These are the activations of a small neural network, seen along a few directions. Each row is one input.
Each table varies a few parts of the input and shows all the possible inputs, shuffled.
Descriptions start from the smaller parts, as in this example, which fits no table here: one of 4 places along a line, together with either a single point or one of 9 places along a line or (one of 3 separate values, together with one of 5 places around a ring).
Shared parts are said once, and a part with two or three values counts as separate values.

Other details of the inputs shift rows strongly along two fixed directions, in all tables alike. That doesn't count.

Table:
x1: 0 -4 -4 9 -15 2 4 3 -4 -12 -3 -12 -2 -3 -2 1
x2: 5 12 3 -1 -8 3 -3 -1 -6 -9 -8 -12 -1 -8 2 6
x3: 7 5 -1 1 -9 7 2 -3 0 -5 -11 -14 -2 -1 -5 1
x4: -49 -37 -9 6 24 12 -15 -6 5 64 -10 12 8 -9 11 38
x5: -1 1 -3 3 -18 2 7 3 -1 -5 -6 -11 -4 2 0 -2
x6: -39 -30 -9 -1 33 6 -19 -9 -3 59 -8 10 11 -14 10 47
x7: 0 9 -1 1 -15 1 1 5 -4 -4 -11 -3 -9 1 -4 1
x8: 5 10 -2 -3 -7 2 3 2 -5 -6 -12 -11 -6 -3 -5 4
x9: -3 6 0 3 -17 4 5 0 -3 -5 -10 -3 -8 1 -4 -3
x10: 7 7 -5 2 -14 8 0 0 2 -2 -10 -11 -1 2 -3 -1
x11: -1 6 -2 0 -16 -3 1 7 -6 -6 -9 -5 -8 3 -4 1
x12: 3 9 -3 -3 -14 3 1 6 0 -3 -8 -8 -7 -1 -5 2
x13: 13 -11 2 -10 -7 27 11 14 7 -13 -3 4 -19 19 21 2
x14: 11 0 7 -2 30 -35 5 -6 11 -14 41 29 20 5 -16 -41
x15: 17 12 9 -9 38 -35 7 -7 11 -8 31 30 18 6 -15 -39
x16: -2 0 -4 7 -16 2 4 2 -2 -8 -1 -13 -7 -1 0 -1
x17: 14 -6 3 -13 -6 22 5 17 1 -14 -6 9 -24 20 17 6
x18: 2 5 -5 0 -14 -1 -2 7 -3 -7 -2 -13 -9 -2 -5 4
x19: 8 6 5 6 -11 7 -5 -2 -4 -8 -3 -18 3 -8 3 4
x20: 10 -10 4 -10 -8 26 9 13 2 -15 -5 9 -23 21 18 2
x21: 1 8 4 6 -11 6 3 -6 -4 -10 -8 -12 2 -7 7 0
x22: 15 10 9 -6 34 -33 10 -15 9 -10 36 29 23 3 -11 -39
x23: 4 1 -3 0 -17 4 0 3 3 -4 -6 -14 -2 3 -5 0
x24: -43 -35 -9 6 30 10 -13 -13 -2 59 -9 9 13 -13 15 43
x25: 20 13 13 -8 37 -34 0 -5 12 -10 43 21 26 -3 -8 -35
x26: 5 12 -6 -2 -12 4 1 4 -3 -3 -10 -8 -5 0 -3 2
x27: 2 13 5 3 -9 1 -3 -2 -10 -10 -11 -6 -3 -6 3 4
x28: -1 9 6 6 -11 5 1 -6 -9 -11 -10 -6 -2 -6 4 0
x29: 2 12 -4 2 -13 1 1 3 -7 -4 -13 -2 -7 2 -2 0
x30: 3 11 6 6 -10 0 -4 2 -13 -10 -6 -9 -3 -8 4 5
x31: 4 11 -1 1 -9 -1 2 -3 -11 -9 -11 -6 -4 -4 -1 7
x32: 2 5 -1 4 -10 6 9 -3 -4 -6 -11 -11 -3 -2 0 -1
x33: 5 -4 -4 6 -15 4 -4 3 -1 -10 -3 -15 0 -2 -7 3
x34: 10 5 8 -8 27 -35 9 -5 15 -8 37 30 18 9 -15 -44
x35: -43 -39 -12 3 28 4 -23 1 -1 55 -3 9 9 -12 4 45
x36: -1 5 -3 4 -15 -3 -2 5 -7 -9 -5 -7 -11 0 -4 2
x37: 7 8 3 3 -10 8 -4 -5 -1 -8 -8 -15 3 -6 2 3
x38: 16 8 5 -15 30 -37 5 0 18 -5 39 24 20 7 -16 -38
x39: -1 8 -3 4 -15 5 5 -1 -6 -5 -12 -2 -6 1 -1 -4
x40: -1 8 7 9 -12 3 0 -3 -12 -11 -5 -9 -2 -8 5 1
x41: -52 -39 -10 8 24 6 -19 -5 -3 58 -5 13 2 -9 9 39
x42: 9 6 -2 2 -11 6 1 -7 -2 -7 -7 -15 2 -4 -2 5
x43: -13 -48 4 -21 78 -1 -14 1 34 53 41 55 20 18 16 2
x44: 16 9 14 -1 35 -31 6 -10 13 -11 43 21 28 -2 -3 -40
x45: 5 5 -2 1 -17 8 0 1 5 -2 -8 -12 -4 1 -5 -1
x46: 0 1 -3 5 -14 -3 -2 6 -10 -12 -6 -6 -6 -2 -6 4
x47: -1 6 1 4 -10 4 7 -4 -8 -7 -13 -6 -7 -1 -3 -2
x48: 4 0 -4 4 -16 4 -3 2 2 -7 -1 -16 -6 0 -5 1
x49: 17 -7 1 -17 -5 24 5 19 5 -12 -3 4 -22 18 16 7
x50: 1 7 -5 5 -14 7 7 -1 -1 -4 -10 -8 -2 1 2 -3
Description of these inputs: one of 5 places around a ring, together with either a single point or one of 9 places along a line.
Question: Changing only the place on the ring of 5 turns x19 into x30. The same change can be made to x23. Which row results?
Answer: x11
Question: Start at x48 and move only the place on the ring of 5, one step at a time. The first step leads to x18. Which rows follow, in order?
Answer: x36, x41, x16
Question: Start at x14 and move only the place on the line of 9, one step at a time. The first step leads to x41. Which rows follow, in order?
Answer: x34, x9, x39, x47, x22, x28, x40
Question: Which other rows agree with x21 in the place on the ring of 5? List them by row number.
Answer: x1, x4, x5, x13, x16, x24, x32, x44, x50

Table:
x51: 2 1 4 1 3 -17 2 2 5 -7 20 0 9 -4 -5 -15
x52: 1 15 7 -3 10 -19 -1 -1 -4 -4 11 11 1 -4 -4 -13
x53: -4 -3 -4 11 -24 7 -3 0 -14 -10 -14 -26 -3 -12 -1 19
x54: -55 -49 -13 15 38 11 -24 -16 -1 72 -6 6 20 -19 12 52
x55: -8 -8 -3 9 -32 12 -5 12 -5 -6 -12 -17 -13 0 1 12
x56: 2 0 -16 -3 -26 12 0 12 0 2 -21 -19 -14 5 -7 17
x57: 6 -10 -9 -1 4 -8 9 2 12 -5 16 6 1 11 -10 -16
x58: -5 18 -3 3 -22 8 0 3 -14 2 -26 -14 -9 -7 6 15
x59: 19 -3 11 -7 13 8 -4 5 15 -9 19 7 5 9 11 -11
x60: 5 9 3 -2 6 -18 -6 2 5 -2 18 -1 7 -5 -9 -12
x61: -7 -6 -6 13 -31 18 -2 5 -2 -4 -14 -18 -11 1 4 8
x62: 1 9 7 -3 7 -15 -5 4 1 -4 10 17 -2 4 -7 -16
x63: 6 1 8 -2 -15 32 -2 8 -8 -10 -19 -5 -18 5 24 17
x64: -3 -1 -3 6 -30 21 -2 2 4 1 -19 -21 -9 1 0 7
x65: 6 7 4 -1 6 -9 5 -8 14 1 14 -4 13 -2 -6 -19
x66: -3 9 1 8 -18 15 5 -12 -14 -4 -29 -19 -4 -9 2 14
x67: 3 7 7 -2 6 -5 6 -6 9 -1 6 15 4 7 -4 -23
x68: -2 7 8 0 7 -18 6 0 -4 -9 13 12 4 -2 0 -16
x69: 3 2 1 6 4 -11 5 -5 8 -5 19 0 11 -3 -2 -18
x70: 13 -11 -4 -7 -16 31 2 13 1 -9 -14 -17 -18 10 14 21
x71: 9 18 2 -2 14 -16 1 -9 -5 -4 2 7 14 -6 -7 -9
x72: 2 -4 -5 -2 7 -9 14 0 3 -6 9 18 -4 13 -5 -18
x73: -2 6 -12 -5 -23 11 5 10 -9 0 -28 -7 -19 6 -3 16
x74: -6 1 -8 -3 -22 8 1 12 -13 -5 -23 -7 -26 5 -5 16
x75: -41 -42 2 0 52 23 -24 -14 -7 64 -11 19 13 -14 32 59
x76: 9 8 -1 -3 3 -11 -6 5 14 2 13 5 10 4 -10 -16
x77: -5 -13 -12 2 -29 10 3 14 -5 -7 -14 -17 -19 5 -5 16
x78: -5 12 -3 3 -26 13 -3 8 -10 1 -27 -8 -13 1 3 12
x79: 5 3 3 -2 3 -14 -9 6 10 -3 17 6 3 3 -12 -15
x80: -8 3 0 10 -20 7 2 -2 -23 -12 -22 -14 -8 -11 3 18
x81: 7 -3 -7 -9 6 -15 -2 9 10 -3 15 6 -4 8 -17 -10
x82: -39 -48 3 -6 71 7 -27 -8 18 75 22 29 27 -9 28 38
x83: 1 3 -3 8 -21 16 0 -10 -5 -2 -21 -30 1 -11 -3 15
x84: -1 9 5 5 8 -12 10 -7 -2 -6 12 11 6 -1 3 -20
x85: 5 13 6 -1 14 -18 -3 -8 -9 -8 7 7 7 -7 -9 -8
x86: -12 -1 1 7 -28 11 0 9 -14 -8 -20 -5 -18 1 6 11
x87: 15 9 15 -9 20 2 5 -2 2 -10 13 13 4 2 19 -9
x88: 9 7 2 0 10 -17 -8 -6 0 -7 14 -5 12 -9 -14 -7
x89: 9 -6 -6 -8 5 -5 8 -1 18 1 11 3 3 11 -14 -17
x90: 3 10 -8 6 -21 9 -6 -2 -9 -1 -21 -28 2 -12 -4 20
x91: 4 7 4 8 12 -12 8 -14 -6 -10 8 8 11 -5 -2 -14
x92: 1 -5 -2 -7 6 -15 11 7 0 -9 11 19 -6 12 -8 -14
x93: 6 1 -2 -9 8 -6 14 -3 9 -1 4 15 -2 13 -9 -19
x94: 3 13 8 -2 9 -10 9 -10 5 -1 6 8 8 -1 -1 -20
x95: 23 0 10 -5 20 4 -2 -7 6 -12 16 -2 14 -3 10 -3
x96: 0 2 4 5 5 -7 6 -3 2 -6 11 18 2 7 1 -22
x97: 19 -3 6 -16 19 6 9 6 6 -11 10 19 -6 15 10 -8
x98: 9 13 0 -3 6 -15 -2 0 9 2 13 -2 14 -4 -7 -13
Question: Changing only one part turns x79 into x62. The same change can be made to x56. Which row results?
Answer: x73
Question: Changing only one part turns x98 into x58. The same change can be made to x89. Which row results?
Answer: x93
Question: Describe the family of inputs behind these rows.
Answer: one of 2 separate values, together with one of 4 places along a line, together with either a single point or one of 5 places around a ring
Question: Change only the choice among 2 separate values in x81. List by row number the other rows that result.
Answer: x74
Question: Start at x72 and move only the place on the line of 4, one step at a time. The first step leads to x96. Which rows follow, in order?
Answer: x84, x91
Question: Change only the place on the line of 4 in x87. List by row number the other rows that result.
Answer: x63, x75, x97

Table:
x99: -25 -29 -13 -2 5 15 -12 10 11 39 -8 10 -7 10 2 23
x100: 14 20 -7 1 -62 25 15 18 -20 -39 -42 -20 -41 15 -1 5
x101: 5 33 6 24 -55 19 15 -14 -33 -39 -41 -41 -13 -18 8 5
x102: 11 17 -3 2 -61 22 12 19 -23 -42 -38 -21 -43 12 -2 6
x103: 35 2 2 -13 24 -16 8 0 22 -20 34 16 14 15 -11 -36
x104: -18 -11 4 -7 26 21 -3 -8 -5 34 -18 13 0 -3 26 31
x105: -23 -13 -14 4 13 -8 -21 -6 -4 38 -7 -14 14 -20 -12 36
x106: -74 -35 -18 5 38 -13 -32 -4 -12 90 -19 22 9 -20 -5 59
x107: -16 -25 6 0 18 23 -20 -1 4 29 -2 0 5 -6 20 31
x108: -17 -35 -7 -2 16 16 -15 3 5 29 -2 0 -1 0 6 33
x109: 3 9 -2 8 4 -37 11 -10 17 -9 32 11 20 2 -29 -51
x110: -22 -37 -9 2 13 12 -10 5 2 26 4 -2 0 -3 12 32
x111: -21 -27 4 5 16 19 -15 1 1 28 3 -1 6 -9 26 31
x112: 22 12 20 -6 31 -19 11 -5 0 -27 35 27 12 3 12 -33
x113: 35 11 15 -11 27 -9 3 -4 21 -20 34 16 20 9 3 -36
x114: -32 -34 -11 3 2 7 -11 13 5 32 2 6 -9 4 7 23
x115: 17 14 2 -19 19 -24 19 4 14 -11 21 36 -1 22 -13 -42
x116: 21 0 4 -11 13 -23 4 9 22 -17 36 22 3 19 -18 -42
x117: 10 25 3 24 -62 23 8 -10 -18 -35 -32 -54 -7 -17 4 4
x118: 31 25 3 -2 -52 40 11 8 -6 -35 -34 -43 -23 3 16 9
x119: -50 -18 -11 17 1 -7 -2 -12 -12 39 -17 10 2 -10 -6 16
x120: 27 14 22 -10 34 -16 6 -8 3 -26 29 28 11 5 6 -32
x121: -22 -4 -1 6 16 -2 -27 -10 -5 39 -7 -14 20 -26 2 35
x122: 14 22 -3 -5 11 -47 -3 2 14 -7 31 8 19 -1 -36 -38
x123: 23 8 -1 -18 13 -20 13 7 29 -8 30 21 4 22 -16 -44
x124: 14 7 1 8 14 -33 12 -19 14 -16 34 3 29 -4 -23 -43
x125: -14 -27 -12 -9 16 19 -5 1 11 37 -9 -1 0 3 8 30
x126: 26 28 8 3 -46 37 12 4 -25 -44 -41 -28 -28 2 19 12
x127: 6 14 -5 6 -64 18 17 22 -25 -43 -32 -23 -43 9 4 6
x128: 21 36 15 -4 31 -40 -1 -16 -6 -17 25 15 27 -15 -12 -30
Question: Describe the family of inputs behind these rows.
Answer: one of 5 places along a line, together with either one of 2 separate values or one of 4 places along a line
Question: Changing only the place on the line of 5 turns x111 into x112. The same change can be made to x113. Which row results?
Answer: x126
Question: Which other rows agree with x109 in the place on the line of 5? List them by row number.
Answer: x99, x114, x116, x122, x123
